A small network was trained on made-up records. Each row is its average activation on records with the value named, seen along a few directions.
Related values have similar rows: they may be neighbours, one step apart, or belong to one group.
In the rows, zero is written as 500.
Strong random noise was added to every row along 23 fixed directions; ignore it. To show where, here is one row again and again, with new noise each time:
[435 829 599 578 488 352 506 456 621 461 598 525 594 488 360 313 535 559
 431 522 713 538 473 617 508 441 512 291 372 633 557 427 405]
[587 600 720 302 612 605 143 581 524 357 528 451 452 402 571 627 313 529
 368 466 508 735 562 341 355 517 448 678 565 504 447 525 153]
[517 247 482 536 590 483 553 431 167 386 505 536 515 493 512 583 398 591
 696 406 495 423 398 483 716 411 524 639 540 539 487 396 300]
[443 387 408 541 505 502 402 462 464 662 570 533 454 540 674 556 604 589
 421 549 559 587 568 608 533 400 565 586 629 539 425 471 288]
[453 480 636 449 431 240 436 524 628 632 462 562 544 500 647 456 548 380
 427 568 476 439 454 412 517 384 482 535 661 664 447 476 562]
[553 478 689 738 477 580 384 418 529 429 677 452 530 487 620 606 495 602
 443 591 497 776 405 588 582 629 492 433 535 597 422 530 724]
[488 419 520 661 540 442 534 652 422 424 515 623 614 527 392 598 506 574
 571 420 594 522 540 568 514 463 524 568 535 526 331 423 476]
[696 394 582 415 675 658 598 496 564 362 670 476 578 484 209 314 493 527
 586 514 451 489 510 534 591 304 483 285 653 611 412 521 324]
[510 545 454 330 478 491 493 546 429 432 602 515 503 470 584 491 323 388
 710 531 579 473 467 541 288 389 533 557 394 670 434 557 179]
[475 456 609 453 436 668 430 481 515 758 463 364 390 214 662 315 550 428
 306 777 397 610 657 572 230 304 309 405 409 593 544 660 534]
[533 532 442 448 387 366 587 498 372 557 761 436 729 688 376 566 365 278
 645 395 533 304 365 706 472 414 306 486 691 424 576 424 419]
[827 530 336 508 533 774 646 404 487 528 498 612 467 612 582 503 414 542
 480 583 533 680 669 675 411 658 453 465 344 358 622 623 764]
[429 554 420 465 468 527 486 350 441 469 445 681 413 587 618 504 530 698
 624 565 585 645 548 447 663 615 672 552 408 601 474 552 364]
[606 343 266 343 428 727 671 608 327 513 467 672 365 787 428 399 579 424
 481 539 448 464 391 464 703 464 551 608 399 546 703 484 432]
[642 416 693 365 305 508 553 504 636 521 416 578 563 593 600 504 430 383
 567 586 473 529 552 513 290 683 382 596 507 497 459 617 808]
[511 490 451 404 534 603 423 450 457 290 361 533 597 528 548 573 459 415
 462 528 425 467 514 524 488 598 465 650 586 480 399 438 437]
[501 607 469 349 407 571 577 565 600 302 379 475 565 460 393 366 527 403
 522 656 451 468 561 484 401 411 394 396 478 397 458 485 496]
[480 414 617 538 515 464 409 504 266 705 562 444 568 475 444 764 406 467
 387 355 537 496 528 453 474 594 393 632 551 516 623 620 436]
[493 581 445 277 426 610 578 496 349 583 548 151 535 519 390 530 519 398
 251 619 343 479 414 486 687 552 347 454 581 331 551 525 537]
[525 657 646 541 447 552 534 362 761 608 558 550 417 733 354 373 659 549
 488 563 482 416 393 549 599 371 601 406 524 351 406 694 497]
[617 542 521 260 651 456 469 547 528 263 475 479 613 538 533 391 323 477
 491 307 433 375 487 374 640 516 518 565 548 419 436 410 477]
[535 670 382 624 411 708 643 659 610 209 577 475 415 581 415 290 526 598
 668 411 376 492 478 512 462 400 525 340 403 387 519 342 565]
[549 518 395 350 443 383 529 527 577 470 472 609 649 500 554 558 497 597
 477 484 596 680 834 327 527 614 470 364 672 587 649 481 507]
[374 369 476 422 463 613 479 466 574 537 489 374 435 516 541 544 586 510
 545 546 374 417 514 372 535 479 605 528 597 375 393 667 465]
[521 515 914 536 525 494 470 522 698 363 511 435 531 354 259 240 614 714
 472 473 400 551 523 399 637 349 411 262 595 461 294 507 550]


F, 18 values:
f16: [514 600 407 305 452 481 522 337 590 713 510 569 490 582 719 326 461 580
 526 588 355 617 723 504 617 614 447 447 683 611 545 467 649]
f1: [516 624 757 354 365 382 413 584 595 411 700 490 612 619 481 364 375 721
 575 273 578 609 640 482 521 429 388 391 580 369 486 483 388]
f12: [547 430 598 505 580 421 484 542 455 436 417 466 317 319 382 574 493 413
 530 587 575 584 288 398 422 631 523 541 363 684 613 389 424]
f9: [525 435 578 382 427 301 519 327 480 470 150 768 616 462 606 537 626 577
 458 419 408 424 691 342 620 606 455 509 616 659 374 585 520]
f3: [404 570 433 480 302 391 555 490 380 513 539 543 478 376 593 476 514 608
 721 546 366 615 520 467 601 487 414 325 500 539 292 556 592]
f8: [701 564 663 437 489 240 431 400 589 602 564 443 458 388 728 522 282 382
 561 601 612 581 361 603 308 521 386 541 466 504 508 428 600]
f11: [382 336 378 545 361 527 534 454 285 557 549 701 643 741 587 493 475 648
 558 518 544 575 666 528 806 324 452 515 616 362 737 478 549]
f2: [550 516 386 474 449 376 670 543 311 577 455 421 484 380 456 582 577 483
 433 411 450 443 512 577 468 499 405 383 408 591 421 535 408]
f10: [409 436 209 584 251 398 537 805 509 613 485 777 355 666 409 445 789 404
 559 519 545 546 431 499 501 366 423 484 517 395 644 297 544]
f17: [548 671 444 334 597 473 662 326 497 502 427 357 417 459 619 427 347 513
 677 470 385 280 468 492 496 450 602 477 289 302 300 724 515]
f18: [384 302 596 440 550 623 447 360 570 525 415 336 507 403 473 427 489 512
 579 645 560 406 533 582 371 493 499 621 485 259 495 516 486]
f15: [270 622 356 575 434 683 442 791 541 477 553 492 426 568 191 525 612 533
 521 466 479 576 452 428 538 621 558 487 392 218 410 527 599]
f6: [544 565 485 445 393 515 669 432 426 537 458 505 493 559 546 543 405 421
 650 678 516 497 517 580 367 472 491 531 394 575 496 605 554]
f5: [466 586 481 416 426 371 368 528 583 473 464 540 685 480 476 611 593 452
 323 548 547 617 625 581 498 573 354 403 664 376 338 530 554]
f13: [592 498 524 450 467 476 504 482 532 667 528 407 570 657 575 728 394 521
 399 458 564 523 641 464 448 542 476 617 598 280 659 612 551]
f4: [436 593 535 677 599 657 510 460 448 573 491 381 503 451 389 476 552 490
 277 392 325 325 510 533 536 356 506 394 423 579 539 640 451]
f14: [427 442 661 469 491 232 481 447 559 640 568 422 652 450 564 471 493 466
 370 514 556 403 453 449 645 333 527 382 572 622 468 605 495]
f7: [446 511 573 518 423 652 413 410 582 583 522 518 609 640 454 753 558 562
 495 520 332 615 678 482 509 730 434 531 753 392 308 754 658]
F is arranged as a ring.
Question: Going along F from f2 by way of its neighbour f17, in what order are f9, f3, f8, f15, f5, f14 met?
Answer: f9, f5, f3, f15, f14, f8
Question: Which values are neighbours of f13? Give them in the order they are listed.
Answer: f18, f7
Question: Which values are neighbours of f16? Give them in the order they are listed.
Answer: f12, f4
Question: Fewest steps between f11 and f6?
Answer: 3

J, 12 values:
j10: [282 353 205 240 430 554 549 407 430 586 583 232 531 367 653 226 485 212
 700 624 358 178 384 704 387 455 396 502 539 377 422 411 471]
j7: [633 332 576 532 472 579 667 678 498 342 321 500 537 444 448 493 546 662
 579 529 602 528 710 841 131 458 417 685 471 412 102 272 318]
j8: [374 631 186 353 341 789 722 570 396 319 605 425 630 849 676 435 302 618
 803 384 170 364 802 318 630 323 592 550 737 504 628 462 395]
j2: [516 422 644 351 611 522 409 711 600 487 676 487 534 475 434 286 301 347
 519 570 554 534 384 405 533 382 495 490 390 467 598 538 665]
j4: [402 552 454 575 426 596 616 561 571 126 256 594 499 407 490 440 526 539
 672 651 564 523 498 426 416 589 672 478 178 486 380 541 654]
j1: [549 531 706 421 390 370 537 588 336 502 626 219 502 498 620 696 171 517
 594 361 549 443 407 323 435 444 488 673 456 426 676 467 428]
j9: [733 591 839 278 929 611 215 473 738 494 816 184 471 322 448 500 258 542
 325 435 450 695 431 417 467 687 691 496 683 853 176 592 327]
j5: [528 428 481 476 370 612 504 700 358 299 402 404 564 512 376 844 519 279
 244 676 718 683 460 472 278 664 445 612 354 656 764 466 384]
j12: [311 367 408 429 376 350 644 500 420 391 369 264 690 460 668 831 478 564
 395 575 799 441 655 453 407 497 705 574 366 489 496 636 270]
j6: [699 397 448 383 536 442 382 379 484 623 561 504 362 281 539 620 600 266
 459 457 179 567 307 426 494 758 310 303 688 707 354 645 646]
j3: [559 541 404 406 557 735 271 518 657 379 371 730 191 651 554 395 578 580
 650 453 414 547 447 430 489 507 557 699 435  41 397 523 413]
j11: [424 389 642 492 321 509 507 420 561 275 615 435 543 552 390 589 597 553
 655 814 555 704 406 494 578 341 507 347 716 700 471 456 181]
J is arranged as 4 separate groups.
Question: Which other values are in the same group as j8? Give them in the order they are listed.
Answer: j5, j3
Question: Which other values are in the same group as j1? Give them in the order they are listed.
Answer: j10, j4
Question: Which other values are in the same group as j9? Give them in the order they are listed.
Answer: j2, j12
